Each row below holds a small network's activations on one input, seen along a few directions.
Each table varies a few parts of the input and shows all the possible inputs, shuffled.
A made-up example of a description, with smaller parts first: one of 2 separate values, together with either a single point or one of 9 places around a ring or (one of 5 places around a ring, together with one of 6 places along a line).
Shared parts are said once, and a part with two or three values counts as separate values.

Other details of the inputs shift rows strongly along two fixed directions, in all tables alike. That doesn't count.

A family of inputs:
row 1: [  1  -2  -8 -38 -10   0  -5  17 -63  13  -6  16 -10 -14 -22]
row 2: [ 12 -11  13  20 -34  -5 -19  33 -65   5   0   7  -9 -19 -25]
row 3: [ 37   4 -16  26 -27 -10 -19  19 -69  14  19  25 -21 -16 -12]
row 4: [  1  26   7 -11 -21   3  -4   2 -58  -1  29 -21  -2  22 -47]
row 5: [ 46   4  51  36 -60 -13  -9  60 -42 -10  12 -12  20   6 -46]
row 6: [ 29  20  -3 -16  -7  11   4  17 -63  -2  15  -7  14  31 -19]
row 7: [-24  -1  24  29  -2  -4   1 -12  28   6 -13  -2   4 -24  -6]
row 8: [ -9   7 -42 -61  60  31  22 -35 -37   0   7 -19  10  37  14]
row 9: [ 22  31  22 -12 -46   8 -13  10 -38 -28  56  60 -26  49  -3]
row 10: [  2  -1 -67 -49  58  16   2 -45 -38   2  26 -19 -17  29  12]
row 11: [-26  -4  -8  13  33   5  15 -31  95  12 -31   7   3 -11  76]
row 12: [ -4 -18  20  19  -7 -13  -5  10  50 -16  -6 -31  12  -6   2]
row 13: [-14   1  41  34 -15 -11  -3   4  64  -9   2 -25  21  -6 -22]
row 14: [-32 -15 -73 -47  98  20  22 -78  70  -8   2 -28 -11  19  56]
row 15: [ 19  -8  67  45 -72 -40 -13  65  69  -2  -7  -3  30  -9 -26]
row 16: [-20  -4 -89 -57  88  26  11 -67 -35  13   0  11 -34   5  45]
row 17: [ -6 -19  27  37   6  -4  14   3  48   0 -34  10  23 -24  24]
row 18: [ 10  35 -16 -45  -2  36 -10 -29 -53 -14  29  89 -45  31  30]
row 19: [ -7  17 -49 -56  49  26   7 -26 -42   2  22 -16  -8  36  13]
row 20: [ 11  21  27  29 -47  -4 -11  23 -61  15  11   9  -7 -11 -43]
row 21: [-22   4 -51 -91  44  16  15 -26 -36  -1   4 -20  -9  25  -3]
row 22: [ 12  -4  39  47 -39 -22  -8  29  67  -4   3 -16  25   2   8]
row 23: [ -1 -18  -1  52  10 -21  -4 -12  91   2 -22  14  -6 -29  46]
row 24: [ -1  -1  33  29 -47  -9 -16  24 -58   1   4  -4 -12 -29 -56]
row 25: [  1 -19  30  25   1  -2  11  11  62 -16 -16 -24  29  -3   1]
row 26: [ -9  12  -1 -24  -9  10  -4  -9 -60  -7  27 -29  -3   7 -51]
row 27: [ 29 -12  34  77 -39 -35 -16  24  92  -9   7 -10  19  -9   5]
row 28: [-13 -33 -16  33  22 -12   0 -25  67  -2 -22   5 -12 -35  32]
row 29: [  8  11 -18 -36 -16   3  -1  18 -65  20  -4  25 -10   1 -16]
row 30: [ -2  -4  27   1 -24 -24   1  24  63  -3 -14 -11  17   5  -6]
row 31: [-17 -22  10  21  18   5  21  -6  39  -6 -35   5  14 -24  22]
row 32: [-11  -9  18   3  -5 -13   2  14  60  11 -33  21   5 -21  15]
row 33: [-25   3 -20  -8  65  24  33 -45  66  12 -35  12  11   4  77]
row 34: [  0  16  48  51 -32 -15  -7  15  63  -9   5 -19  21   2 -21]
row 35: [ -9  -9  11 -22  10 -11   1  10  62  -3 -13 -12  15   4   3]
row 36: [  9   1 -10 -17  -4   6  -9  14 -51  -7  21 -19   0  14 -24]
row 37: [ 29  -4  32  42 -60 -16 -23  52 -58   5   6  16  -1 -28 -32]
row 38: [-16  -7 -41  -5  65   1  12 -56 106  -2  -3 -19   2  22  61]
row 39: [ 11  11 -14 -19  13  21  14   1 -75   8  -5  15  -8   1   2]
row 40: [ -4 -13   0 -23 -26  -9  -3  23 -49   5 -13  11 -10 -21 -30]
row 41: [-15  24 -16 -20  13  18  -1 -21 -66  15   6   7 -14   2 -18]
row 42: [ -1 -10 -22 -16  -1   6  -6   2 -79  -1  -2   2 -19 -13 -17]
Each input here is: one of 2 separate values, together with either a single point or (one of 4 places along a line, together with one of 5 separate values).
Changing only the choice among 2 separate values turns row 12 into row 42. The same change can be made to row 14. Which row results?
Answer: row 28
Changing only the choice among 2 separate values turns row 9 into row 18. The same change can be made to row 5. Which row results?
Answer: row 39
Change only the choice among 5 separate values in row 32. List by row number the other rows that result.
Answer: row 23, row 37, row 39, row 41
Change only the choice among 2 separate values in row 15. List by row number the other rows that result.
Answer: row 29
